Each row below holds a small network's activations on one input, seen along a few directions.
Each table varies a few parts of the input and shows all the possible inputs, shuffled.
A made-up example of a description, with smaller parts first: one of 5 places around a ring, together with either a single point or one of 9 places along a line or (one of 3 separate values, together with one of 4 places along a line).
Shared parts are said once, and a part with two or three values counts as separate values.

Other details of the inputs shift rows strongly along two fixed directions, in all tables alike. That doesn't count.

Table:
x1: [ 12  -2   0  -4 -10   8  16   6  -5   7  -9   1   9  10]
x2: [  2 -15  10 -17  -4   1   8  -5  13   0 -26   1 -21  20]
x3: [ -3 -12   3  19  16 -29 -42   2  13 -28   2  15 -33 -20]
x4: [  1 -19   6   3   1 -20 -28   3   3 -16   2  -9 -21 -11]
x5: [ -6  24  -8  15  12 -15 -19  -6 -15  -7  47   7   7 -35]
x6: [-12 -14  12   2   8 -21 -16  -3   1 -11   7  -4 -33 -13]
x7: [ 10  14  -5 -10 -20  21  23  -4   0  18  -3   0  35  16]
x8: [-16  23  -3   6   9   0   6  -9 -12   7  33   5   7 -18]
x9: [  3   9   0  -1 -29  26  25   2  -7  25   7 -12  48  12]
x10: [ 12 -28   5  -9 -12   7   6  11   7   0 -36 -12  -4  25]
x11: [  9  -7  -8  -7  15  -4  -8   5   6 -13 -20   2 -15   6]
x12: [  6   7   1  -2 -23  15  16   0  -5  16   5  -7  30   7]
x13: [ -3  22  -9  13  10  -2   1   2 -20   2  32   6  13 -24]
x14: [ -5  -5  -2 -11  17  -2  -7  -4  14  -7 -17  -1 -21  10]
x15: [  3  -7  -8   5  32 -26 -34   5   2 -27  -1   3 -36 -17]
x16: [-14  11   6   5  -9   5  16  -6 -11  15  25  -3  12  -9]
x17: [ 16 -21   4 -13 -12   6  11   8   7   0 -35  -4  -7  25]
x18: [ -5  30 -14   9   5   9  -2  -3  -9   8  31  -2  35 -16]
x19: [-26  19   3  25   4   0   4  -5  -8   9  33  12  11 -22]
x20: [ -5  14   2 -10 -12  22  32  -8  -2  22   1   1  23  14]
x21: [-11 -21  12  -1   6 -17 -15  -1   6 -11  -4  -8 -32  -4]
x22: [ -3  -5  -1 -17   8   5   2  -6  14  -3 -25   1 -17  17]
x23: [ -5  19  -4  19  13 -17  -9   1 -24  -5  44   8   1 -36]
x24: [ 18 -15   4 -16 -10   0  -2  -1  13  -5 -28   0  -9  19]
x25: [ 13 -25   6 -10 -12   8   9  10   7   0 -36  -9  -5  26]
x26: [  8  16 -12 -10 -11  26  17  -2   4  15  -9  -3  38  18]
x27: [  2 -13   2  16   7  -6 -10  10  10 -13 -20  13 -14   1]
Description of these inputs: one of 3 separate values, together with either a single point or one of 8 places along a line.
Question: Changing only the choice among 3 separate values turns x16 into x12. The same change can be made to x6. Which row results?
Answer: x9
Question: List by row number the other rows that have the choice among 3 separate values in common with x1.
Answer: x10, x11, x13, x15, x17, x23, x25, x27

Table:
x28: [  1   6  -3 -13 -12  13  14  -6  -2  13   6 -13  22   7]
x29: [ 13  -5  -4 -13   6  11   7   5   5   2 -26  -9   2  21]
x30: [ -5 -12   5   5   7  -8 -18   0  24 -18 -25  11 -24   6]
x31: [ -7  13  -8  30  26 -28 -34   6 -24 -15  57   4  -9 -53]
x32: [  7  -4   8   2 -13  10  21   2   0  16  -6   5  10  11]
x33: [-16   4  -1   2  22 -16 -18  -9  12 -12   8   9 -29 -14]
x34: [ -1 -11  13  -2 -23   8  15  -4   2  14  -4  -3  12  13]
x35: [ -2  20  -8   7  12  -7  -2  -2 -16   3  38  -2   7 -27]
x36: [ -6   1   3  -1  10  -5   5   0  -3   3   8   0 -13  -9]
x37: [  8   5  -6  10   4 -10 -10   7  -8 -13   5   9   2 -14]
x38: [ -4  -3   9   3  13 -17 -10  -2  -5 -11  13   8 -34 -16]
x39: [ -1 -11  -4  -5  -1  19   4   1  25   3 -38   4   1  30]
x40: [ -6   9   5  -5 -19  14  24  -5  -7  19   6  -4  15   8]
x41: [ 11  -2  -2   5   9 -22 -17   1  -6 -15   8  13 -16 -15]
x42: [  4   7 -13  -3  -2  19   1   0  13   6 -14   2  23  15]
x43: [  2  20 -13   2   6  12  13   2 -18   9  11  -2  28  -2]
x44: [ -4  27 -17  22   4   5   4   6 -28   8  42   5  36 -27]
x45: [-12   4   6  14  10 -18 -18  -9   6  -7  19  17 -16 -18]
x46: [ 0 -4 -4  4 -4  2 -9  3 -4 -1 12 -9 11 -6]
x47: [-16   7   4  -3  -9   8  17  -7  -8  16  20  -9  15  -5]
x48: [-13   5   4   2  16 -15 -18 -12   9 -15  10  14 -31 -13]
x49: [ -4  18  -7   3  -1   7   7   1 -16  13  22 -13  27  -7]
x50: [ 15 -19   5  -7  -3 -19 -19   1  10 -12 -15  -1 -24   6]
x51: [  4   3  -9 -16   8   3  -7  -8  19  -4 -18   2  -7  10]
x52: [ -6   4   1 -11 -15  17  28  -2   0  22  -6 -10  16  15]
x53: [ -3  -9   0  -1  19  -8  -2   4   0 -12 -18   3 -23   6]
x54: [ 12 -18   3  -2  -3 -15 -22   7  10 -18 -20  -4 -20   3]
x55: [-10  -3   0  13  -5   2   0   6  -7   7   9  -6   6  -7]
x56: [-13   2   9  15 -17   5   7   1  -8   9  17  -5  20 -12]
x57: [ -9  -6   5   8  26 -17 -14   4  -5 -12   7  -2 -29 -14]
x58: [-18   5   5   5  -2   7  10  -3 -12  12  19 -13  17  -5]
x59: [  6 -22   5   5   7 -16 -12   8   9 -24 -30  11 -33   3]
x60: [-15   1   2  14 -11  10   7   2 -12  14  23  -8  23 -10]
x61: [ 20 -18  -1 -23   9 -11 -12   0  11 -23 -37   8 -37  16]
x62: [ -9   6   5  16 -18   6  12   5  -9  13  12  -4  22  -7]
x63: [ -5  13   0   7   9 -24 -23  -6 -17 -12  42   0 -15 -34]
x64: [ 15 -27  -3 -10   1  -8 -20   9  15 -15 -35  -8 -24  16]
x65: [-2  0  6 16 -4  1  5  7 -4  2  4  3  5 -9]
x66: [  2 -16  -3   7  11  -6  -6   9   3 -14 -18   7 -21   3]
x67: [ 12  12  -2 -10  -9  16  18  -2  -6  12   3  -1  18   8]
x68: [ -8   3   9 -10 -22  19  25  -8  -4  19   4  -6  18  12]
x69: [  2 -11   0   6  -1  12  10  10   2   7 -14  -2   3  10]
x70: [  4 -12   5 -10   9 -11  -2  -1   4 -16 -19  12 -37   6]
x71: [-16  21  -5  12  13  -8   8  -2 -21   4  38   8   3 -28]
x72: [  8  -4   3   0 -12  10  23   1   0  10 -16  11   9  16]
x73: [ 15  -9   5 -14 -27  16  17  -2   7  13 -16  -7  24  26]
x74: [-17  -1   1   7  30 -18 -25  -5  10 -18   2   5 -31 -10]
x75: [  4  10  -7 -11 -11  12  15  -3  -3  15   3 -12  20   7]
x76: [ 11   6  -5 -22 -10  22  12 -10  19   6 -29   4  12  29]
x77: [  9 -14   1 -21  -5  12   5   0  10   1 -30 -17   4  27]
x78: [  9 -17   5  -7 -12  -2 -10   5  10 -10 -18  -8  -2   9]
x79: [ -8   0   2  -4  -5  13  17   2  -4  15  -8 -13  13  14]
x80: [  5  -4  -3  -1   7  -9 -24   0  19 -19 -18   9 -11   2]
x81: [ 17   4   0  -4 -14  13  17   3  -2  16  -3   1  25  11]
x82: [  9 -18   8 -19  -1 -13 -17  -6   9 -17 -13  -5 -29   7]
x83: [  3  20 -13  -3   4   6  13  -2 -13   7  15   2  17  -8]
x84: [  8  -4   1  10   9 -18 -22   8  -2 -17   6   3 -13 -18]
x85: [ 10   1  -3  -8  -5   4  -4  -6  17   0 -16  10   6  15]
x86: [  6 -10   9  -5 -25  12  22   0   6  19 -19  -2  12  23]
x87: [-14  33 -12  13  16   1  -8  -8 -11   5  37   1  25 -24]
Question: Changing only one part turns x56 into x78. The same change can be made to x74. Which row results?
Answer: x87
Question: Changing only one part turns x53 into x43. The same change can be made to x62. Which row results?
Answer: x54
Question: What is each input in this table made of?
Answer: one of 2 separate values, together with one of 5 places along a line, together with one of 6 places around a ring
Question: Which other rows does x72 become when the choice among 2 separate values takes its other values? List them by row number.
Answer: x41
Question: Which other rows does x33 become when the place on the line of 5 takes its other values? List them by row number.
Answer: x36, x47, x52, x71
Question: Which other rows does x36 become when the place on the ring of 6 takes its other values? List them by row number.
Answer: x32, x38, x57, x65, x69
Question: Which other rows does x52 become when the choice among 2 separate values takes its other values? List them by row number.
Answer: x75
Question: Which other rows does x81 become when the place on the ring of 6 takes its other values? List them by row number.
Answer: x29, x31, x35, x67, x84

Table:
x88: [ -4   7   0  12  15 -15  -9   1  -9  -9  19  10 -14 -20]
x89: [  7 -11   5  -2 -29  22  19   6   7  13 -24  -7  27  25]
x90: [  0 -13   5 -12   5 -11  -7  -4   4  -6  -8  -2 -25   3]
x91: [ 13 -11  -2 -10  -4  11   9   3  21   0 -39   4   0  29]
x92: [ -7 -10   7  -3  10 -21 -21  -7   8 -14   2   0 -32 -11]
x93: [ -6   6  -2  11  14 -17 -25  -3  -2 -16  19   5  -7 -23]
x94: [ -1   6  -2   2  11 -19 -16  -4 -10 -10  25   1 -13 -22]
x95: [  6  11 -10  -5  -4  16  15   2  -9  12   1  -6  24   8]
x96: [  1  20  -7   4   0   8  10   0 -18  10  23   0  24 -10]
x97: [ -1  -1   2  -1   1   5  12   2   3   4 -10   4  -3   5]
x98: [  0   9  -5   0   2  -2 -10  -2  -1   1  12  -5   8  -8]
x99: [-9 -4  2  1  0 -3 -5 -4  7 -3 -2  5 -9  1]
x100: [ -1 -15   8 -16   1   0   3  -3  10   0 -20  -8 -20  14]
x101: [ 3 16 -8  4 -1 12 15  4 -9  9  5  3 27  1]
x102: [  5  -9   5 -10   1  -8 -11  -3  13  -9 -12   1 -21   6]
x103: [-1  2 -1  5  1  4  3  0  3  2 -2  8  1  2]
x104: [  8 -23  11  -3 -10 -12 -14   5   8  -8 -13  -7 -17   4]
x105: [ 12 -29   9  -9  -7 -14 -11   5   5 -11 -19  -9 -23   7]
x106: [  3  -9   5   9  -4 -11  -5   7 -14  -5  12  -4  -6 -11]
x107: [ -7 -11   4   6  15 -17 -17  -1   8 -14  -5   8 -30  -8]
x108: [ 10   3  -5  -9 -10  22  24   3   4  11 -26   2  22  23]
x109: [  7   5   0 -11 -11  20  25  -1  -2  14 -10  -2  17  17]
x110: [-11 -10   6   0   3  -1  -7  -3  12  -6  -8   1 -16   4]
x111: [ -6 -16   9  -6  15 -15 -12  -1   3 -13 -10   0 -38  -2]
x112: [  6  -9   4 -12   5 -11  -6  -3   6 -11  -9  -2 -22   4]
x113: [  7   9  -4 -11 -14  18  12  -2   5  12 -10  -6  26  17]
x114: [ 12 -26   7   2  -3  -9  -6  13   3 -11 -24   1 -19   9]
x115: [  7   7  -2  -9 -14  16  15  -6   5  12  -7  -5  23  17]
x116: [-12  29  -8  18  -5   5   3  -3 -14   9  43   6  31 -25]
x117: [-17   4   4  15  17 -16  -8  -1  -9  -8  22   5 -18 -23]
x118: [  6   4 -10  -2  -5  24  15   5   7  13 -18   0  27  19]
x119: [  8 -12  -3  -8   4   3 -11   1  17  -8 -28  -2  -6  14]
x120: [ -8   2   2   0  -9  21  24  -1   7  16 -14   0  18  20]
x121: [ -6  27 -11   8   1   2   5  -2 -22  11  45  -6  30 -23]
x122: [ -6  18  -6  18   9  -3  -7   1 -10   1  26   6  13 -22]
x123: [  0 -14   5  17  -1 -12 -13   9  -2  -7   2   2 -10 -11]
x124: [  8   3  -5 -12  -4   8   6  -2  -2   5  -3  -5  13   8]
x125: [ -9  12   0   9   0  -1  -3  -5  -4   0  21   6   8 -14]
x126: [ -5  -8   8 -11  -7   7   6  -6  12   4 -16  -7  -7  17]
x127: [ -7   0   3   2  10 -13  -6  -2  -7  -5  12   3 -19 -13]
x128: [ -3  15 -11  10   8  -1  -3   5 -12   0  14   2  11 -13]
x129: [ -2  25  -7   8  -2   7  16  -2 -21  13  35   0  27 -17]
Question: What is each input in this table made of?
Answer: one of 6 places around a ring, together with either a single point or one of 6 places along a line
Question: Changing only the place on the ring of 6 turns x124 into x101. The same change can be made to x105. Which row results?
Answer: x114
Question: Changing only the place on the ring of 6 turns x117 into x111. The same change can be made to x97. Which row results?
Answer: x127
Question: List by row number the other rows that have the place on the ring of 6 in common with x110.
Answer: x89, x93, x99, x116, x119, x125
Question: List by row number the other rows that have the place on the ring of 6 in common with x122.
Answer: x91, x103, x107, x118, x120, x123
Question: Which other rows does x102 become when the place on the line of 6 takes its other values? List them by row number.
Answer: x92, x98, x113, x115, x126
Question: Which other rows does x124 become when the place on the line of 6 takes its other values? List them by row number.
Answer: x90, x94, x100, x112, x121
